These are the activations of a small neural network, seen along a few directions. Each row is one input.
Each table varies a few parts of the input and shows all the possible inputs, shuffled.
A made-up example of a description, with smaller parts first: one of 3 separate values, together with either a single point or one of 9 places along a line or (one of 5 places around a ring, together with one of 6 places along a line).
Shared parts are said once, and a part with two or three values counts as separate values.

Rows:
r1: -.10, .23, .08, .06, -.01, .20, .21, -.26, -.11, .03, .11, .16, -.27, -.35, .05, -.04, -.32, -.30, -.04
r2: -.16, -.24, -.03, .48, -.40, -.19, .12, .09, -.14, .06, .00, .19, .06, .20, -.37, .39, -.21, .05, .38
r3: .03, .39, .25, -.05, .03, .06, .08, -.48, -.38, .07, -.32, .12, -.29, -.27, .32, -.17, -.38, -.42, .15
r4: .26, .36, .31, -.27, .27, .23, .10, -.55, -.50, -.09, -.32, -.20, -.19, -.16, .34, -.03, -.18, -.15, -.08
r5: -.25, -.07, -.26, .01, .04, -.13, -.12, .39, .35, .16, .00, .23, -.27, -.15, .11, -.31, .21, .13, -.30
r6: .17, .21, .13, -.21, .24, .33, .18, -.29, -.27, -.15, .14, -.22, -.11, -.22, .14, .05, -.11, -.13, -.17
r7: .38, .20, .34, -.48, -.06, -.43, .07, -.15, .32, .21, .16, -.03, .75, .51, -.24, -.51, .09, -.10, .39
r8: .00, -.35, -.27, .04, .05, -.06, -.28, .45, .27, -.10, .00, -.15, .21, .14, -.05, .13, .37, .33, -.19
r9: -.05, -.13, -.21, -.16, .23, .12, -.19, .32, .26, -.11, .16, -.16, -.11, -.09, .12, -.09, .35, .22, -.43
r10: .04, -.24, -.07, .36, -.17, .09, -.10, -.10, -.19, -.19, .07, -.16, .24, .39, -.27, .57, -.01, .11, .31
r11: -.34, -.35, -.28, .22, -.24, -.22, -.08, .58, .39, .11, .01, .20, -.03, .01, -.15, .01, .21, .26, .00
What is each input in this table made of? -> either a single point or (one of 2 separate values, together with one of 5 places along a line)
Which other rows does r8 become when the choice among 2 separate values takes its other values? List them by row number. -> r11
Which other rows does r5 become when the choice among 2 separate values takes its other values? List them by row number. -> r9

Rows:
r12: .13, .38, .02, -.16, .38, .48, .12, -.36, -.39, -.19, -.21, -.16, -.35, -.52, .46, .03, -.26, -.21, -.31
r13: -.15, -.28, -.11, -.02, -.10, -.42, -.17, .67, .57, .12, .00, .06, .27, .18, -.09, -.37, .35, .24, -.05
r14: -.37, -.16, -.28, .29, -.10, -.15, -.13, .38, .37, .08, .20, .20, -.27, -.09, -.25, -.01, .11, .12, -.20
r15: -.05, -.39, .07, .22, -.29, -.06, .02, .01, -.14, .00, .00, -.19, .36, .56, -.32, .57, .15, .18, .61
r16: .26, .31, .36, -.23, -.07, -.07, -.02, -.54, -.26, -.12, -.05, -.27, .43, .32, -.10, .13, -.19, -.15, .56
r17: -.10, -.23, -.35, -.10, .25, .09, -.27, .56, .45, -.01, .07, -.12, -.29, -.21, .29, -.24, .51, .48, -.75
r18: .00, -.42, -.14, .09, -.23, -.15, -.05, .30, .35, .03, .27, -.19, .62, .61, -.53, .27, .32, .24, .34
r19: -.14, -.14, -.08, .33, -.28, -.27, -.02, .13, -.15, .15, -.15, .06, -.01, .09, -.16, .30, -.22, .13, .43
r20: .08, .44, .27, -.50, .29, .03, .08, -.37, .04, .10, .01, .14, -.12, -.27, .30, -.54, -.14, -.32, -.18
r21: .49, .39, .37, -.65, .09, -.05, .16, -.44, .06, .19, .08, -.11, .61, .35, -.06, -.34, .15, -.20, .34
r22: .04, .29, .25, -.13, .08, .20, .05, -.45, -.23, .02, -.28, .19, -.29, -.33, .22, -.13, -.23, -.33, .04
r23: .11, .00, .13, .25, -.16, -.03, .16, -.17, -.39, -.04, -.14, .11, .05, .00, -.21, .11, -.41, -.36, .16
r24: -.21, -.21, -.41, .28, .10, .14, -.16, .50, .10, -.18, .19, -.06, -.32, -.25, .11, .24, .21, .25, -.58
r25: -.24, .06, .12, .24, -.17, .22, .28, -.35, -.30, -.10, -.02, .21, -.43, -.28, .02, .18, -.32, -.22, .02
r26: -.25, -.26, -.36, .37, .13, .26, -.20, .18, -.27, -.17, -.16, -.02, -.40, -.26, .23, .46, .02, .13, -.43
r27: .28, .35, .27, -.05, .01, -.04, .03, -.46, -.29, .11, -.26, .07, .12, -.01, .04, -.26, -.45, -.35, .30
r28: .18, -.31, -.11, -.16, -.10, -.33, -.16, .52, .62, .11, .16, -.09, .59, .64, -.23, -.09, .61, .42, .17
r29: -.05, -.28, -.24, .37, -.20, -.35, -.09, .58, .22, .01, .30, .06, .05, .22, -.22, .04, .08, .13, .16
r30: -.14, .03, -.02, .22, .16, .49, .19, -.22, -.46, -.18, -.03, -.10, -.39, -.45, .22, .34, -.21, -.04, -.43
r31: -.37, -.19, -.14, .34, -.19, .00, -.18, .10, -.06, -.06, -.16, .23, -.30, -.25, -.08, .21, -.16, .06, .02
r32: .25, .47, .15, -.50, .50, .31, .02, -.27, -.12, -.02, .01, -.19, -.31, -.42, .47, -.42, -.04, -.14, -.57
r33: -.26, -.23, -.21, -.13, .01, -.13, -.17, .46, .64, .10, .10, .19, -.15, -.07, .05, -.36, .48, .30, -.30
r34: .32, .40, .31, -.44, .15, -.16, .27, -.46, -.06, .14, -.02, .08, .17, .02, .17, -.59, -.16, -.22, .14
r35: .16, -.02, .14, .08, -.29, -.03, .26, -.30, -.29, -.09, .11, -.10, .35, .42, -.33, .47, -.22, -.14, .54
Changing only one part turns r12 into r32. The same change can be made to r27. Which row results? -> r34
What is each input in this table made of? -> one of 4 places along a line, together with one of 6 places along a line
Which other rows does r15 become when the place on the line of 6 takes its other values? List them by row number. -> r16, r18, r21, r28, r35

Rows:
r36: .23, .27, .23, -.17, .04, -.11, .09, -.30, .05, .12, -.21, -.09, .39, .21, .07, -.17, -.14, -.15, .19
r37: .06, -.16, -.16, .40, .11, .33, -.20, -.14, -.76, -.35, -.56, -.45, -.29, .00, .30, .81, -.05, .25, .00
r38: -.12, .33, .07, .11, -.02, -.04, .26, -.27, -.29, .26, -.22, .17, -.28, -.23, .24, -.20, -.44, -.15, .16
r39: .11, -.10, -.06, -.21, .16, -.16, -.27, .33, .27, -.02, .02, -.10, -.12, -.05, .16, -.33, .30, .09, -.38
r40: .18, -.04, .10, -.23, .05, -.17, -.12, -.10, .18, .05, .08, -.03, .36, .42, -.09, -.19, .13, -.05, .42
r41: -.22, -.23, -.20, .26, -.31, -.42, -.05, .59, .10, .11, -.14, .22, -.03, .19, -.21, .08, .13, .21, .20
r42: -.21, -.38, .03, .28, -.41, -.26, -.07, .18, .16, -.01, -.07, .21, .28, .43, -.43, .21, .05, .07, .39
r43: -.50, -.45, -.34, .36, -.35, -.16, -.14, .46, .29, .15, -.15, .14, -.03, .02, -.20, .15, .21, .11, -.16
r44: .16, .22, .01, -.25, .32, .01, -.15, -.03, .10, .06, -.09, .15, -.17, -.15, .29, -.40, .14, .01, -.41
r45: -.03, -.36, -.11, .35, -.37, -.09, -.05, .13, .05, -.09, .31, -.04, .45, .28, -.53, .61, -.01, .08, .49
r46: -.11, -.05, -.17, -.21, .23, .20, -.15, .33, .39, -.10, .26, -.16, -.10, -.15, .05, -.14, .33, .28, -.57
r47: -.19, .23, -.04, -.01, .14, .44, .15, -.17, -.07, -.13, .15, .05, -.56, -.63, .28, -.08, -.26, -.14, -.43
r48: .25, .00, .09, -.22, -.10, -.07, -.02, -.17, .03, -.11, .29, -.31, .64, .35, -.27, .06, .09, .01, .23
r49: .08, .25, .21, .11, -.05, .25, .28, -.65, -.38, -.02, .26, .03, .03, -.04, -.13, .25, -.36, -.41, .43
r50: .39, .15, .19, -.26, .16, .09, .16, -.42, -.13, -.15, .15, -.14, .44, .18, -.19, .13, -.01, -.13, .22
r51: .09, .17, .25, -.32, .17, -.15, .09, -.13, -.04, .06, -.26, .14, .13, -.06, .18, -.35, .05, .15, -.12
r52: -.02, .28, .35, .15, -.13, .03, .16, -.40, -.29, .10, -.09, .12, -.13, -.04, .06, -.06, -.51, -.44, .35
r53: -.27, -.35, -.56, .35, -.06, .09, -.01, .66, .28, -.05, .27, .10, -.24, -.13, -.17, .20, .26, .20, -.24
r54: .19, .06, -.03, -.23, .28, .24, .04, .19, .11, -.14, .13, -.22, -.27, -.40, .35, -.13, .14, .09, -.65
r55: -.14, .27, .11, .12, .05, .14, .06, -.24, -.21, .17, -.09, .20, -.57, -.32, .19, -.18, -.27, -.29, -.27
r56: .10, -.11, .05, -.38, .07, -.21, -.07, .16, .15, .10, -.03, .01, .09, .12, .05, -.27, .23, .20, .14
What is each input in this table made of? -> either a single point or (one of 4 places along a line, together with one of 5 places along a line)
Which other rows does r49 become when the place on the line of 5 takes its other values? List them by row number. -> r38, r47, r52, r55
Which other rows does r36 become when the place on the line of 5 takes its other values? List them by row number. -> r44, r50, r51, r54

Rows:
r57: -.22, -.39, -.37, .17, -.08, -.25, -.24, .56, .32, .02, .14, .21, .00, .07, -.07, -.05, .29, .27, -.09
r58: .00, .06, .12, .14, .14, .10, -.04, -.07, -.09, -.09, -.16, .12, -.56, -.18, .17, -.01, -.16, .09, -.45
r59: -.05, -.10, -.37, -.05, .21, .14, -.01, .31, .15, -.04, .16, -.03, -.08, -.29, .14, -.01, .12, .33, -.27
r60: -.19, -.29, -.11, .60, -.37, .01, -.01, -.05, -.36, -.05, -.12, .15, -.11, .06, -.29, .75, -.20, .24, .40
r61: .17, .32, .50, -.29, .06, -.02, .03, -.42, -.11, .04, -.12, -.06, .02, -.01, .01, -.21, -.15, -.31, -.09
r62: -.02, -.02, .09, -.37, -.08, -.04, .04, .02, .30, .05, .15, -.12, .34, .26, -.15, -.16, .37, .02, .24
r63: .10, -.10, .15, .30, -.35, -.11, .09, -.25, -.46, -.10, .12, -.13, .37, .41, -.34, .51, -.30, -.19, .75
r64: .21, .37, .37, -.12, .10, .07, .21, -.61, -.27, -.03, -.04, .18, -.08, -.07, .15, -.25, -.41, -.37, .10
r65: -.20, -.16, -.31, .15, -.02, .08, -.01, .44, .33, .01, .07, -.09, -.15, .00, -.01, .03, .17, .17, -.22
r66: .14, .12, .07, -.41, .08, .05, .14, .04, .18, .05, .03, -.26, .32, -.01, .02, -.18, .15, .03, .06
r67: .10, .24, .10, -.38, .11, .01, -.01, -.23, -.05, .10, -.20, -.15, .17, -.01, .18, -.18, .10, .00, .19
r68: -.03, -.03, -.29, .08, .20, .11, -.24, .11, -.04, -.01, -.14, .06, -.22, -.30, .26, .01, .12, .06, -.33
r69: .06, -.12, .05, -.06, -.20, -.44, -.12, .38, .41, .19, .07, -.05, .57, .32, -.30, -.25, .14, -.12, .10
r70: -.05, .09, -.02, .24, .20, .29, .16, -.24, -.31, -.16, .04, .18, -.59, -.22, .23, .00, -.25, -.22, -.37
Changing only one part turns r58 into r61. The same change can be made to r70. Which row results? -> r64
What is each input in this table made of? -> one of 2 separate values, together with either a single point or one of 6 places along a line
